A small network was shown many inputs. Here are its activations along a few directions, one row for each input.
In each table, some parts of the input vary, and every possible input appears once, in random order.
Descriptions start from the smaller parts, as in this example, which fits no table here: one of 3 separate values, together with either a single point or one of 9 places along a line or (one of 6 places along a line, together with one of 8 places around a ring).
Shared parts are said once, and a part with two or three values counts as separate values.
In the rows, zero is written as 128.

Other details of the inputs vary at random and push rows far along three fixed directions, the same in every table; ignore that.

Rows:
row 1: [117 143 139 144 117 129 146 102 136 121 142]
row 2: [ 94 116  90 140 173 118 143 126  60 101 140]
row 3: [ 82 203  97  65  90 153 173 151 152 182 158]
row 4: [136 101 142 107 108  89 111 129 153 164  93]
row 5: [117 154  87 124 123 133 154 156  92 155 131]
row 6: [125 136 143 178 139 115 172  88 107  94 120]
row 7: [191 129 135 140 212 130  37  91 105  55 168]
row 8: [131  91 140 192 159  94 134 100  99 137 100]
row 9: [126 150 142 162 142 130 172  98 112 112 116]
row 10: [199 135 139  57 161 122  10 120 158  76 161]
row 11: [103 184  78  83 122 124 144 166  82 137 147]
row 12: [ 96 130  68 127 123 130 148 153 105 154 114]
row 13: [175 121 159  95 183 132  22 145 135  45 181]
row 14: [165 157 140  81 204 152  30 153 119  53 193]
row 15: [136  33 170 194 111  90 126 137 147 132 100]
row 16: [115  75 123 196 134 106 124 124  92 112  97]
row 17: [115  93 105 148 156 132 141 128  89 131 121]
row 18: [133  61 131  67  62 122 123 166 186 204  75]
row 19: [140  46 159 195 112 113 110 130 130 142  69]
row 20: [126 140 133 139 128 148 152 113 137 124 121]
row 21: [111 107 120 180 172 122 142 139  94 117 143]
row 22: [ 86 199  96  83 130 141 170 132 116 122 143]
row 23: [125 126 181 136  90 137 137 127 168 163 120]
row 24: [142 105 130  77  41 111 127 178 171 194  89]
row 25: [180 166 173  74 143 154  37 108 168  65 177]
row 26: [149  39 150 201 110 118 110 126 137 144  73]
row 27: [118 133 142 195 143 137 160  87 112 121 137]
row 28: [105 208  86  43  93 145 186 143 157 173 127]
row 29: [107 190  81  85 132 138 144 168  82 147 144]
row 30: [153 125 159 121  93 135 150 115 175 152  95]
row 31: [115 122 130 182 135 125 168  94 112  95 125]
row 32: [ 88 207 104 103 132 159 165 134 119 149 173]
row 33: [150  99 129  87  47 120 125 174 176 199  88]
row 34: [107 162 112 172 152 139 165  90 100 108 161]
row 35: [117 166 110 158 152 124 178  90  94  86 144]
row 36: [ 86 157  58  56 145 133 141 157  91 134 150]
row 37: [182 113 152  39 122 143  31 176 200 119 153]
row 38: [197 109 176 103 118 154  60 108 195  83 134]
row 39: [ 88 211 108  93 140 151 161 125 115 142 156]
row 40: [115 139 139 177 155 139 161  98 103  99 125]
row 41: [106  96  93 183 140 112 136 127  84 111 113]
row 42: [140  96 130  77  71 100 123 148 192 214  77]
row 43: [127 117 168 136  79 127 137 121 173 149 130]
row 44: [133  79 200 203  93 113 140  98 154 130 114]
row 45: [110  94 115 161 171 126 137 122  73 114 122]
Each input here is: one of 5 places around a ring, together with either one of 4 places along a line or one of 5 separate values.
The inputs of row 25 and row 27 match in every part but the place on the ring of 5. If row 4 is changed in the same way as row 25 into row 27, which row does it become? -> row 7
The inputs of row 23 and row 44 match in every part but the place on the ring of 5. If row 9 is changed in the same way as row 23 into row 44, which row does it become? -> row 6
Change only the choice among 5 separate values in row 41. List by row number the other rows that result. -> row 10, row 15, row 24, row 36
A walk changes only the place on the line of 4. It starts at row 30 and steps to row 20. List the rest of the walk in order. -> row 27, row 32
List by row number the other rows that have the place on the ring of 5 in common with row 38. -> row 3, row 12, row 18, row 28, row 33, row 34, row 37, row 42

Rows:
row 46: [144  23 178 242 107 122 134 108 134 144  81]
row 47: [128  75 152 196 115  86 168  85 122 137  69]
row 48: [164  74 145 122  80 113  96 137 171 149  85]
row 49: [121 106 139 192 195 102 112  99  77  59 158]
row 50: [ 40 196  83 126 122 154 239 128  90 101 160]
row 51: [149  77 153 101 105 122 116 121 184 153  86]
row 52: [160  66 146 140  89 123 131 125 158 154  60]
row 53: [151 148 155  90 150 115  70 136 138  87 173]
row 54: [ 93 105 131 140  98 136 159 167 139 187 103]
row 55: [186  97 149 145 130 122  74 109 132  87 109]
row 56: [133 214 107  32 156 168 102 129 141 120 158]
row 57: [103 121 121 131  81 100 159 166 126 176 113]
row 58: [ 86 201  56 100 155 162 166 142  90 144 154]
row 59: [147 128 128 123 158 115  98 100 126  86 139]
row 60: [142 133 145  79 115 148 108 127 185 154 119]
row 61: [ 76 116 109 162 173 116 176 126  82 118 134]
row 62: [157 154 146 132 158 140  93 102 140  99 165]
row 63: [103 122 107 166 161 117 187  91  91 122 101]
row 64: [181 115 150 157 153 153  81 102 129  89 125]
row 65: [174 140 150  84 128 120  72 116 165 100 149]
row 66: [ 90 150  96 133 163 112 146 119  83 110 148]
row 67: [162 101 152  62  91 127  53 178 180 139 120]
row 68: [157 117 144  67 153 142  66 128 158  96 143]
row 69: [117 125 123 145  77 126 168 140 148 193 100]
row 70: [138 208  80  28 127 145  82 166 118 113 185]
row 71: [ 97 103 137 166  58 148 204 138 141 122 108]
row 72: [ 85 158 127 105  99 125 168 145 144 194 127]
row 73: [123 126 162  79 124 145  97 155 175 151 135]
row 74: [ 84 153 127 172 159 122 163 126  92 134 159]
row 75: [171  80 150 147 132 121  64 124 130  88 130]
row 76: [152 133 143 198 176 104 128  70  78  63 144]
row 77: [102 190 100  72 170 161 117 136 116 120 175]
row 78: [155 118 159 128 136 110  86 114 138  99 150]
row 79: [146 114 148 223 181 133  97 113  78  68 173]
row 80: [131 168 109 149 131 139 151 120 104 134 134]
row 81: [ 95  90 115 122 103 122 163 168 129 173  94]
row 82: [112 120  90  93 100 133 161 150 138 173  94]
row 83: [ 93 176  61 152 138 115 181 127  64 130 149]
row 84: [116 116 108  42  71 139 132 180 171 197  91]
row 85: [127 120 121 165  85 100 175 123 115 163  88]
row 86: [160 157 150 138 156 136 104  95 130  99 146]
row 87: [124 142 123 133 114 138 126 144 124 151 142]
The inputs of row 58 and row 60 match in every part but one. If row 67 is changed in the same way as row 58 into row 60, which row does it become? -> row 49
The inputs of row 70 and row 78 match in every part but one. If row 48 is changed in the same way as row 70 into row 78, which row does it become? -> row 59
Describe the family of inputs behind these rows. -> one of 2 separate values, together with either a single point or (one of 4 places along a line, together with one of 5 places around a ring)
Change only the place on the ring of 5 in row 74. List by row number the other rows that result. -> row 49, row 53, row 61, row 73
A walk changes only the place on the line of 4. It starts at row 57 and steps to row 70. List the rest of the walk in order. -> row 83, row 85
